Read these off the matrix that follows.
1) What is the third entry on the main diagonal?
2) What is the largest entry in the last column?
3) What is the first entry, reading row by row?
4) What is the last entry, reading row by row?
5) What is the entry in the top-right corner?
6) What is the bottom-left entry?
7) What is the entry directly above the centre entry?
8) What is the entry directly below the largest entry?
[[4435, 5265, 4144, 3256, 4520, 6712, 4668, 5096, 6056],
 [3785, 5108, 6306, 4595, 5396, 6208, 8266, 4073, 4925],
 [6853, 7967, 4170, 6497, 6473, 6916, 5366, 7784, 4235],
 [6346, 6691, 6324, 4385, 5014, 3968, 2899, 7503, 5216],
 [2880, 4997, 7328, 6805, 8201, 7357, 7347, 6852, 5149],
 [5336, 7539, 3833, 8311, 2725, 5526, 9158, 7930, 6460],
 [7162, 4957, 5403, 5063, 3794, 4224, 6604, 4687, 6130]]
1) 4170
2) 6460
3) 4435
4) 6130
5) 6056
6) 7162
7) 6473
8) 6604

arr =
[[  -0.62  110.23  158.89  122.14  148.62 -169.79  220.27  114.67   16.54
  -108.75 -164.33]
 [-216.59  -39.72 -110.27  173.30  164.65 -199.57 -183.92 -132.97  -65.59
   -13.26   58.12]
 [-260.54  -73.49  192.55 -119.24  145.47  -10.81 -214.53 -215.05  -40.66
  -208.56 -203.67]
 [ -30.40 -200.25 -219.56  209.13  114.10  -37.08   76.31  100.09  -78.73
     4.40  -88.19]
 [  24.58  -24.93 -184.29 -267.44 -272.39 -225.98  204.70 -200.63 -191.74
  -214.70 -163.67]]
The entry just right of -208.56 -> -203.67
The entry just right of -0.62?
A: 110.23
The entry just right of the centre entry?
A: -214.53
The entry just left of 114.10?
A: 209.13
The entry just left of -65.59: -132.97
The entry just left of the centre entry?
A: 145.47
The entry just left of the smallest entry -> -267.44
The minimum: -272.39
The median entry?
A: -65.59
The entry just left of 4.40 -> -78.73
The entry at the centre?
A: -10.81
The entry just right of -215.05 -> -40.66
The entry just left of the largest entry?
A: -169.79
The entry just right of the smallest entry -> -225.98
The entry just left of 110.23?
A: -0.62
The entry just left of -108.75?
A: 16.54
The entry just right of -40.66: -208.56
The entry just left of -184.29: -24.93
The entry just right of the largest entry?
A: 114.67

m =
[[ 0.87  1.32 -5.22 -0.99  3.10  0.79 -2.43  2.42]
 [ 0.94  1.48 -1.73 -1.77 -2.24  0.66  4.72  4.66]
 [ 2.18  1.16 -0.03  2.10  0.73  3.13 -0.41  0.83]
 [ 1.94  0.87 -1.25  2.40  5.48 -1.13  2.49 -1.42]
 [ 1.61 -0.57  0.59  2.77  1.93  2.53 -1.03 -0.25]
 [ 2.80 -2.62 -0.47  1.71  1.68  0.89 -3.46  0.58]
 [-1.78  0.30  4.72  0.81  3.71  0.31  0.22  0.94]
 [ 0.49 -4.83 -1.91  4.13 -0.54  0.11  4.12 -1.73]
 [-3.66  0.86 -1.39  0.24 -2.63  2.32 -5.04 -3.62]
 [-2.57 -1.56 -0.44  0.50  2.96  1.36 -2.18 -0.26]
 [-0.99  4.64  0.21  1.17 -2.04 -2.33  3.79 -1.79]]
Report the top-right entry.
Answer: 2.42
The smallest entry in the first column -> -3.66
The third entry in reading order: -5.22
Report the entry directly above -2.04.
Answer: 2.96
Report the first entry in reading order.
Answer: 0.87
Report the entry just right of -2.18.
Answer: -0.26
Report the entry just left of 0.31.
Answer: 3.71
The largest entry in the first column -> 2.80
The entry just right of 2.49 is -1.42
Report the entry just left of the smallest entry.
Answer: 1.32
The entry directly below 4.13: 0.24
The entry in the bottom-left corner: -0.99
Report the second-last entry, reading row by row.
Answer: 3.79
The second entry on the main diagonal -> 1.48
Report the entry just right of 0.66.
Answer: 4.72
Report the entry just right of 0.59.
Answer: 2.77
The entry directly below 0.31 is 0.11
Report the first entry of the largest entry's row.
Answer: 1.94
The largest entry in the last column is 4.66
Report the entry just left of 3.79.
Answer: -2.33
Report the entry directly below 0.73.
Answer: 5.48
The entry just right of 1.48 is -1.73
The last entry, reading row by row -> -1.79
Report the entry directly above 0.11.
Answer: 0.31
Report the fifth-last entry, reading row by row.
Answer: 1.17
The entry just right of 0.11 is 4.12
Report the entry directly below the largest entry.
Answer: 1.93
The entry just left of the largest entry: 2.40
The entry just right of 0.73 -> 3.13
Report the 3rd smallest entry.
Answer: -4.83

a = [ -8  44 -31  30]
The minimum: -31
The first entry from the right -> 30
The third-last entry -> 44

[[ 0.033 -0.031  0.042 -0.003 -0.085 -0.067  0.033 -0.085]
 [ 0.132 -0.040  0.105  0.033 -0.058 -0.031  0.015 -0.130]
 [-0.012 -0.040 -0.003 -0.003 -0.067 -0.067 -0.012 -0.049]
 [ 0.024 -0.040  0.042 -0.012 -0.031 -0.040  0.024 -0.130]
 [-0.031 -0.049  0.142  0.006 -0.148 -0.031 -0.003 -0.130]
 [-0.031 -0.067  0.033 -0.003 -0.103 -0.121  0.042 -0.058]
 [-0.012 -0.031  0.015  0.051 -0.094 -0.067  0.060 -0.085]
 [ 0.015 -0.040  0.205  0.024 -0.121 -0.067  0.042 -0.130]
 [-0.031 -0.076 -0.031  0.015 -0.049 -0.067  0.042 -0.112]
 [-0.012 -0.049  0.078  0.042 -0.112 -0.049 -0.003 -0.103]]
The first entry in the row that holds the largest entry: 0.015
The bottom-right entry? -0.103
The entry just right of 0.078 -> 0.042
The entry in the bottom-left corner -> -0.012
The entry just left of -0.076 -> -0.031
The largest entry in the first row? 0.042
The entry just right of the smallest entry: -0.031
The entry in the top-right corner? -0.085
The 1st entry in reading order: 0.033
The entry directly above 0.051? -0.003
The 2nd entry on the main diagonal? -0.040
The 3rd largest entry? 0.132
The first entry in the row that holds the smallest entry? -0.031
The entry just left of the smallest entry? 0.006
The bottom entry of the column that holds the largest entry is 0.078
The maximum: 0.205
The smallest entry? -0.148
The fourth-last entry, reading row by row? -0.112
The second entry on the diagonal from the top-right corner? 0.015
The entry directly below the smallest entry? -0.103
The second entry, reading row by row? -0.031
The entry directly above the smallest entry? -0.031
The 2nd largest entry -> 0.142
The entry directly above the largest entry -> 0.015
The entry just left of -0.094: 0.051
The fourth entry in reading order? -0.003
The 3rd-last entry, reading row by row is -0.049
The last entry of the largest entry's row? -0.130
The third entry on the main diagonal is -0.003

X =
array([[7, 1, 1, 3, 2, 4, 6, 3, 7, 0, 4, 4, 4],
       [4, 3, 3, 3, 3, 3, 4, 3, 4, 3, 3, 3, 3],
       [5, 3, 2, 3, 3, 4, 5, 3, 5, 2, 4, 4, 4]])
Indices start at 0.
Read off the entry at row 0, column 1.
Answer: 1
Read off the entry at row 1, column 0.
Answer: 4
Read off the bottom-right entry.
Answer: 4
The entry directly below the centre entry -> 5
Read off the bottom-left entry.
Answer: 5
Read off the entry directly below the smallest entry.
Answer: 3
Read off the top entry of the column that holds the smallest entry.
Answer: 0
The bottom entry of the column that holds the smallest entry: 2
Read off the entry at row 0, column 2.
Answer: 1
Read off the entry just left of the smallest entry.
Answer: 7
The top-left entry is 7
The entry in the top-right corner: 4
Read off the entry just left of 6.
Answer: 4

M =
[[ 0.91 -3.12  0.62 -0.20  3.46 -2.45  0.95 -2.12  0.58  0.97]
 [ 0.91 -1.77 -0.37 -3.08  1.44 -2.75 -6.19  0.27  3.91 -2.86]
 [-1.37  0.71  2.10 -3.99  0.95  0.13  1.43 -2.83  1.11 -1.86]
 [ 0.63 -0.97 -0.32 -0.50  0.57  0.02 -1.37 -0.10  0.50 -1.58]
 [-0.74  1.65  1.14 -0.97 -0.88  1.54 -0.23  0.76 -0.91 -0.80]]
Counting starts at 0.
The entry just left of the largest entry is 0.27
What is the bottom entry of the column that holds the largest entry? -0.91
The maximum: 3.91
The bottom entry of the column that holds the smallest entry: -0.23
What is the bottom-left entry? -0.74
The bottom-right entry is -0.80
What is the entry in row 2 and column 0? -1.37
The entry at row 0, column 1 -> -3.12
What is the entry at row 0, column 2? 0.62
What is the entry in row 1 and column 0? 0.91
What is the top-left entry? 0.91
What is the entry just left of the smallest entry? -2.75
What is the entry directly below the smallest entry? 1.43
What is the entry directly above -0.91? 0.50
What is the entry directly above the smallest entry? 0.95
The entry at row 1, column 2 -> -0.37
The entry directly below -1.86: -1.58
What is the entry directly below 1.44? 0.95
What is the entry in the top-right corner? 0.97
The entry directly below -3.08 -> -3.99
What is the entry just right of -0.37? -3.08
What is the entry just left of -3.99? 2.10
The entry at row 1, column 1: -1.77

[-5.13 -2.40 -3.19 -1.49  1.13  4.28 -4.36  0.48]
Give the second entry from the right.
Answer: -4.36
The entry just right of -2.40 -> -3.19
The first entry -> -5.13
Give the entry just left of 4.28.
Answer: 1.13
Give the maximum.
Answer: 4.28
The 2nd entry from the left is -2.40

Questions about the table below.
1) What is the entry just right of the largest entry?
2) What is the entry just right of 180?
3) What is the entry just left of the largest entry?
4) What is the entry just right of 141?
[[156, 80, 148, 84, 107, 148, 181, 150, 136, 147, 180, 77, 56, 132], [77, 33, 104, 122, 92, 67, 215, 97, 102, 141, 161, 99, 121, 130], [53, 33, 134, 102, 154, 101, 132, 156, 105, 52, 102, 81, 164, 166]]
1) 97
2) 77
3) 67
4) 161

(477, 785, 273, 391, 463, 534, 749, 463, 351, 695, 484, 132, 387, 643, 395)
Give the entry just left of 695.
Answer: 351
Give the entry just right of 643.
Answer: 395
The entry just right of the smallest entry -> 387

Read these off the row that follows.
1) The third-last entry?
2) The entry just right of 9678?
3) The maximum?
4) The 3rd smallest entry?
5) The first entry?
3220  2452  6098  7628  9678  3996  4631  5001  4536  3673  9204
1) 4536
2) 3996
3) 9678
4) 3673
5) 3220
